A small network was shown many inputs. Here are its activations along a few directions, one row for each input.
In each table, some parts of the input vary, and every possible input appears once, in random order.
Descriptions start from the smaller parts, as in this example, which fits no table here: one of 3 separate values, together with either a single point or one of 9 places around a ring or (one of 4 places along a line, together with one of 5 places around a ring).
Shared parts are said once, and a part with two or three values counts as separate values.
(in the rows, 128 means zero)

A family of inputs:
R1: [125 136 103  97 151 115 140 117 136 107  82 112 154 139  80 131 126]
R2: [157  90 117 122 122 156 131 123 172 135 114  92 128 145 150 142 125]
R3: [147  78 110 124 114 173 129 158 127 146 124  97 127 122 150 152 137]
R4: [115 180 105 146 140 140 131 150  82 102 118 152 139 127 119 133 155]
R5: [130 114 128 161 105 174 113 151 121 142 142 139 126 117 170 156 150]
R6: [134 164  88 122 153 131 135 166  99 112  99 115 148 145 103 140 147]
R7: [124 160 130 101 140  92 136  89 138 114 100 117 155 132  97 103 112]
R8: [127 101 159 157 101 149 112 111 116 144 168 144 130 110 167 139 144]
R9: [149  90 148 118 105 133 135  92 162 151 132  94 132 136 156 108 113]
R10: [142  91 161 143 110 119 118  92 139 157 160 120 124 110 165 103 135]
R11: [ 96 134 140 106 132  92 165 223 187 131 162 183  27 156  89 146  51]
R12: [106 167 137 141 146 111 106 106  77 104 138 158 136 112 111 122 138]
R13: [114 160 139 126 144  79 112  85 109 117 127 141 138 112 107  91 132]
Q: Describe the family of inputs behind these rows.
A: either a single point or (one of 2 separate values, together with one of 6 places around a ring)
Q: Which other rows does R7 become when the choice among 2 separate values takes its other values? List them by row number.
A: R9

A family of inputs:
R14: [ 98 146 146 117 127  70 149 141 134 113 132 172  71 126  97 128  90]
R15: [170  16 167 147  95 189  73  78 151 183 193  91 128  90 217 118 151]
R16: [ 95 162 130 133 126 111 160 175 109 104 152 188  68 133 104 127 107]
R17: [169  68 138 153  69 210 109 107 208 176 135  88 146 146 227 152 144]
R18: [111 175 112 136 130 132 128 140  84 113 129 168 149 112 117 112 145]
R19: [129 163 107 124 130 125 129  97  83 121 101 103 186 138 104  89 165]
R20: [121 168 162 130 148  79 155 103 119 119 147 142 128 146 104  98 122]
R21: [120 130 104  82 160  87 166 167 164 111 112 124  86 150  68 102  94]
R22: [102 166 143 147 138  90 128 122 101 100 138 172 122 137 109 152 133]
R23: [126 170 147 134 133  88 156 127  95 117 152 154 119 154 113 102 134]
R24: [120 175 108 132 140 152 132 114  63 104  92 121 180 125 112 115 168]
R25: [106 161 139 114 118  93 153 163 123 121 162 176  85 148  96 100 104]
R26: [130 155  85 112 159 126 166 170 107  93 111 118 129 150  82 146 131]
R27: [122 161 139 118 145  99 135 106 117 126 115 139 151 118 111  74 140]
R28: [105 168 120 139 137 113 103 128  96 121 114 164 148 105 118 129 140]
R29: [163  48 155 169  82 180 103  85 210 178 104  78 135 116 217 172 123]
R30: [157  29 145 164  79 227  67 114 125 165 207 106 138  80 221 152 153]
R31: [118 137 104  75 155  85 150 173 150 113  98 136  85 135  72 137  79]
R32: [133 172 110 120 148 119 118  70 105 117 101 101 180 125 106  88 142]
R33: [121 152  94  74 144 106 155 192 145 110 127 138  94 159  74 110  95]
R34: [106 158 149 116 131  81 151 138 141 126 159 166  85 136  89  99  94]
R35: [122 165 119 128 129 106 138 131 102 119 124 144 141 122 122  82 150]
R36: [139 152 100  87 156 109 163 163 119 105 108 104 140 173  80 111 127]
R37: [111 161 156 127 142  72 141 105 111 110 128 154 125 137 110 133 108]
R38: [105 172 141 144 137 111 158 140  90  91 146 170 122 145 114 131 137]
R39: [143 151 105  89 166  94 156 129 140 111 111 103 144 156  68 113 117]
R40: [161   8 150 152  70 200  72 100 148 169 200  87 140 100 216 121 159]
R41: [114 155 131 130 136  84 129 104 114 124 102 139 144  95 115 114 135]
R42: [ 99 133 109  93 158 109 147 198 137 117 100 140  95 143  68 150 104]
R43: [124 139  90 115 167 109 137 160 112 109  91 114 131 150  82 159 117]
R44: [139 140  97  91 164  87 146 137 126 105  86 108 131 145  80 145 101]
R45: [118 147 115 124 141 105 123  73  98 109  68  96 183 117 105 116 149]
R46: [161  14 160 149  89 182  59  81 143 179 176  95 130  78 221 151 136]
R47: [159  70 147 176  89 213  87 110 187 186 112  99 135 123 226 193 140]
R48: [160  77 144 175  81 236 107 128 181 164 129 101 139 128 232 170 133]
R49: [152  25 152 167  86 207  43 103 137 173 189 102 137  74 217 166 146]
R50: [111 151  91  97 151 124 170 205 131 101 122 145  83 138  76 139 108]
R51: [ 92 157 143 134 133  94 137 165 112 122 139 185  70 128 101 143 105]
R52: [117 158 110 144 146 126 112 100  73 121  75 112 173 115 110 135 164]
R53: [172  66 154 161  84 191 107  81 226 176 132  77 143 124 217 144 130]
Q: Changing only one part turns R31 into R50. The same change can be made to R41. Which row results?
A: R18
Q: Describe the family of inputs behind these rows.
A: one of 5 places around a ring, together with either one of 2 separate values or one of 6 places around a ring
Q: Which other rows does R21 become when the place on the ring of 6 takes its other values? List them by row number.
A: R20, R27, R32, R34, R39
Q: Which other rows agree with R36 in the place on the ring of 5? List them by row number.
A: R17, R19, R23, R25, R33, R35, R40
Q: Which other rows does R22 become when the place on the ring of 6 takes its other values? List them by row number.
A: R28, R42, R43, R51, R52

A family of inputs:
R54: [101 178 123 125 147  94 159 162 110 104 119 158  65 164  94 127  76]
R55: [160  77 166 102 124 108 131 104 222 146 149  89 120 157 148 138  78]
R56: [134  52 159 156  76 162 137 136 169 167 187 152  79  90 190 121 131]
R57: [139  26 132 170 151 115  69 107 111 156 106 117 108  68 146 226 165]
R58: [123 166 107 122 149  92 168 146 114 103 122 158 163 145  71 123 172]
R59: [144  59 149 134  84 205 106 173 145 156 193 125 105 135 182 203 116]
R60: [162 131 163 134 138 106 113  29 150 133 118  77 185 141 160 118 122]
R61: [ 90 190 119 137 147 105 156 152 140  82 105 187  90 142  91 154 111]
R62: [161  61 139 106 108 141 146 102 232 157 102  79 122 159 146 157  87]
R63: [156  73 109 116 114 217  96 204 154 150 158 101 117 138 164 181 113]
R64: [134 103 155 188  87 160 111  63  98 145 145 134 156  74 203  93 180]
R65: [142  92 169 116 114 100  99 115 197 153 184 130  89 136 150  97  83]
R66: [ 98 175 114  99 138  86 127 140 110 110 100 151 164  94  72 124 129]
R67: [151  72 102 109 110 170 142 152 221 157  86  97 108 131 157 126 117]
R68: [151  74  87 118 117 205 114 194 188 156 110  82 110 132 150 145 126]
R69: [157 130 103 147 128 218  78 131  77 135 120  90 191 123 176 160 161]
R70: [118  49 180 162  79 189 111 147 138 168 213 163  88 107 190 154 125]
R71: [146 149 172 145 124  96  83  41 127 139 153 119 148 121 162  79 132]
R72: [123 138  90 104 167 109 164 138  98  69 135 144 117 163  62 108 149]
R73: [108 154 113  76 149  92 133 142  78 101 117 121 107 121  69  99  89]
R74: [164 113 137 138 119 142 127  30 161 138  67  62 191 144 160 135 133]
R75: [127 139 154 163 110 119  91  57 110 151 154 137 137  86 177  64 165]
R76: [101 154 103  78 157 107 132 129  91  78 117 141 107 113  64 113 104]
R77: [127 163 113 120 148  77 166 158  99 123 126 134 163 154  78 108 162]
R78: [ 93 176 112 127 154 106 154 150 122  79 116 173  68 155  90 140  89]
R79: [121 102 185 190  86 185  94  80  68 145 177 150 153  92 203 135 174]
R80: [153 128  97 141 122 169 123  79 147 137  48  80 178 116 172 103 168]
R81: [131 153 111 109 157  80 170 156  87 123 138 126 136 167  77  97 140]
R82: [153 131  80 149 129 205  95 122 114 135  71  65 181 117 166 123 178]
R83: [108 166 122  85 146  77 134 149  80 133 117 119 132 118  79 101  93]
R84: [106 179 127  95 137  76 135 151  94 134 108 132 156 105  80 112 117]
R85: [133 145 105 101 161  96 174 148  84  93 142 129 108 171  68  98 137]
R86: [144 108 142 166  96 205  81 100  71 138 153 111 183 118 195 180 162]
R87: [127  84 157 134  96 125 108 133 183 165 188 147  71 102 167  86 118]
R88: [ 97 199 137 143 136  76 157 171 125 136 107 163 115 148 103 139 100]
R89: [ 92 199 127 146 137  89 155 159 140 113 102 184 118 137  96 154 111]
R90: [103 190 136 134 139  78 158 174 115 127 113 148  89 160 107 126  85]
R91: [118 149  92 115 162 106 162 138 114  73 124 159 141 149  63 120 168]
R92: [ 97 165 105  90 151 105 131 130 109  84 105 158 134  99  65 125 124]
Q: Describe the family of inputs behind these rows.
A: either a single point or (one of 3 separate values, together with one of 6 places around a ring) or (one of 2 separate values, together with one of 10 places around a ring)
Q: Which other rows does R64 become when the place on the ring of 10 takes its other values? List them by row number.
A: R60, R69, R71, R74, R75, R79, R80, R82, R86
Q: Which other rows does R82 become when the choice among 2 separate values takes its other values? List them by row number.
A: R68
Q: Which other rows does R85 become when the place on the ring of 6 takes its other values? List them by row number.
A: R58, R72, R77, R81, R91

A family of inputs:
R93: [115 154 106 139 148 107 164 146 135  97  97 148 118 159  97 138 135]
R94: [153 133 113 129 120 170 133 124 156 134 106 100 167 153 157 147 133]
R95: [143 144 163 119 139  60 122  34 132 130 133 122 158 124 119  62 130]
R96: [116 121 118 159 119 178 105 102 115 134  90 126 151  96 160 140 150]
R97: [122  93 144 122 103 140 131 143 144 155 166 139 107 126 144  88 128]
R98: [159 111 108 122 116 168 117 128 113 131 125  85 149 126 151  97 158]
R99: [126  91 135 115 120 116 111 138 177 144 166 134  80 115 139 112 108]
R100: [161  96 102 110 126 158 128 127 143 130 128  79 165 147 139 121 134]
R101: [156  81 131 105 137 134 119 128 161 144 122  72 136 145 125 149 116]
R102: [126  91 155 132 122 135 106 122  84 116 183 140 125 124 138 144 140]
R103: [147 149 116 139 112 178 122 125 129 137 105 103 149 134 171 125 157]
R104: [120 125 162 163 120 140 118 125  95 119 158 151 123 126 163 168 135]
R105: [ 98 194 123 115 132 104 129 154 104 117 106 148 127 129  99 131 107]
R106: [131  84 121 148 127 131  87 120  87 140 147 126 144  90 137 145 161]
R107: [112 170 111 127 140 109 159 146 130 105 101 149 120 147  92 142 134]
R108: [110 159 115  91 149  99 127 152  88 118 127 138 126 124  83 108 104]
R109: [128 136 152 168 105 148 143 136 115 135 168 150 111 140 160 136 123]
R110: [134 102 143 140 108 137 134 138 103 132 195 135 112 133 139 112 132]
R111: [128 126 100 102 158 104 163 144 126 100 123 142 119 146  77 119 144]
R112: [117 152 113  95 148 100 136 154  96 110 127 137 125 126  78 111 112]
R113: [128  90 107 139 126 165  94 109 104 132 119 107 151  80 141 114 160]
R114: [102 175 116 125 138 110 150 147 117 108 100 147 122 147  93 138 120]
R115: [121 120 134 167 121 147  98 110 100 145 117 147 144 106 154 171 153]
R116: [119 129 151 157 101 144 141 149 154 154 141 151 107 125 169 110 122]
R117: [125 123 147 147 116 128 121 139 186 141 141 152  83 119 156 133  99]
R118: [153 118 143 128 129 148 125 126 174 142 100  95 142 149 143 172 111]
R119: [134 104 140 131 113 132 127 121 178 143 100 120 106 119 152 164  90]
R120: [124 134 100 107 160 100 158 148 111 104 126 132 116 138  79 117 132]
R121: [119 150 108  94 156 103 150 152 107 111 131 135 122 128  79 115 128]
R122: [105 190 119 119 135 105 136 157 113 112 107 146 126 132  96 134 115]
R123: [132 178 170 147 133  68 128  40 148 127 115 132 161 124 138  89 128]
R124: [133  73 129  93 118 128 116 114 169 149 126 106 103 121 129 145  99]
Q: Changing only one part turns R120 into R107. The same change can be made to R121. Which row results?
A: R114
Q: Describe the family of inputs behind these rows.
A: one of 2 separate values, together with either a single point or one of 5 places along a line or one of 10 places around a ring
Q: Which other rows does R122 become when the choice among 2 separate values takes its other values? List them by row number.
A: R112
Q: Start at R117 and move only the place on the ring of 10, one step at a time. The first step leads to R119. Which rows follow, in order?
A: R118, R94, R103, R96, R115, R104, R109, R116
Q: Which other rows does R113 become when the place on the ring of 10 takes its other values? List them by row number.
A: R97, R98, R99, R100, R101, R102, R106, R110, R124

A family of inputs:
R125: [146 141 131 157 127 142 129  91 158 134  98 105 154 147 159 139 137]
R126: [147  94 155 121 116 131 133 136 172 148 167 116 102 155 148 125 101]
R127: [141  77 141 113 110 134 134 132 177 151 165 122  97 125 143 109 110]
R128: [134 130 129 146 108 172 131 164 117 136 155 132 123 149 163 132 141]
R129: [145  95 116 133 137 158 118 125 123 121 115 103 144 140 129 175 143]
R130: [132 140 133 145 122 131 118  97 154 142  77 107 157 116 150 136 126]
R131: [127 120 162 165 123 125 115  82 103 126 151 143 137 122 152 141 144]
R132: [156  99 118 111 128 165 120 132 119 128 138  90 158 145 134 145 139]
R133: [ 85 219 120  99 171  35 171 134  70  73 123 173 124 139  31  98 119]
R134: [137 133 125 133 120 144 108  94 157 141  92 103 150 110 154 109 127]
R135: [115 126 116 146 113 166 108 160 120 138 134 144 109 105 155 135 136]
R136: [123 136 128 164 117 167 128 157 122 129 139 148 118 141 156 164 142]
R137: [106 194  82  77 189  57 173 172  87  73  93 147 128 154  20 118 114]
R138: [136  96 108 124 136 141 101 136 119 135 102 103 145 110 128 175 141]
R139: [130  84 142 118 113 126 114 128 176 148 140 127  86 109 149 131  96]
R140: [121  89 152 131 117 115 123 130 174 151 128 133  91 116 141 157  92]
R141: [133 103 147 136 112 130 115  88 102 140 172 135 139  98 148  89 155]
R142: [138 116 162 145 115 132 121  89  97 134 169 127 142 129 154 108 141]
R143: [137  84 104 112 134 157  97 129 121 131 110  98 135 103 128 146 136]
R144: [ 95 194 104  84 165  40 175 171 127  89 113 163  88 165  34 106  83]
R145: [152  75 101 104 126 163 116 135 122 135 134  93 146 119 131 124 154]
R146: [151 123 124 125 111 149 126 101 157 144 116  98 161 125 157  88 145]
R147: [115 125 160 153 120 111 101  90 100 138 137 147 144  90 143 141 137]
R148: [111 133 124 158 114 155 118 164 117 141 121 150 114 112 150 162 135]
R149: [ 89 219  94 100 162  69 183 194  81  77 106 181  96 154  34 109 115]
R150: [125 118 122 136 105 176 126 164 124 139 156 141 125 120 153 112 147]
R151: [101 227  97  95 178  47 182 139 114  89  75 147 129 161  37  88 111]
R152: [139  99 156 133 116 129 129 126 179 137 151 134 105 146 150 162 102]
R153: [118 112 151 144 119 123  95  84  99 136 147 140 128  83 149 110 139]
R154: [155 138 137 134 116 151 134  96 151 138 115  92 164 153 160 107 130]
Q: Changing only one part turns R144 into R151. The same change can be made to R140. Which row results?
A: R130
Q: Describe the family of inputs behind these rows.
A: one of 5 separate values, together with either a single point or one of 5 places around a ring
Q: Which other rows agree with R149 in the choice among 5 separate values? List them by row number.
A: R128, R135, R136, R148, R150
Q: Which other rows does R147 become when the place on the ring of 5 takes its other values? List them by row number.
A: R131, R141, R142, R153
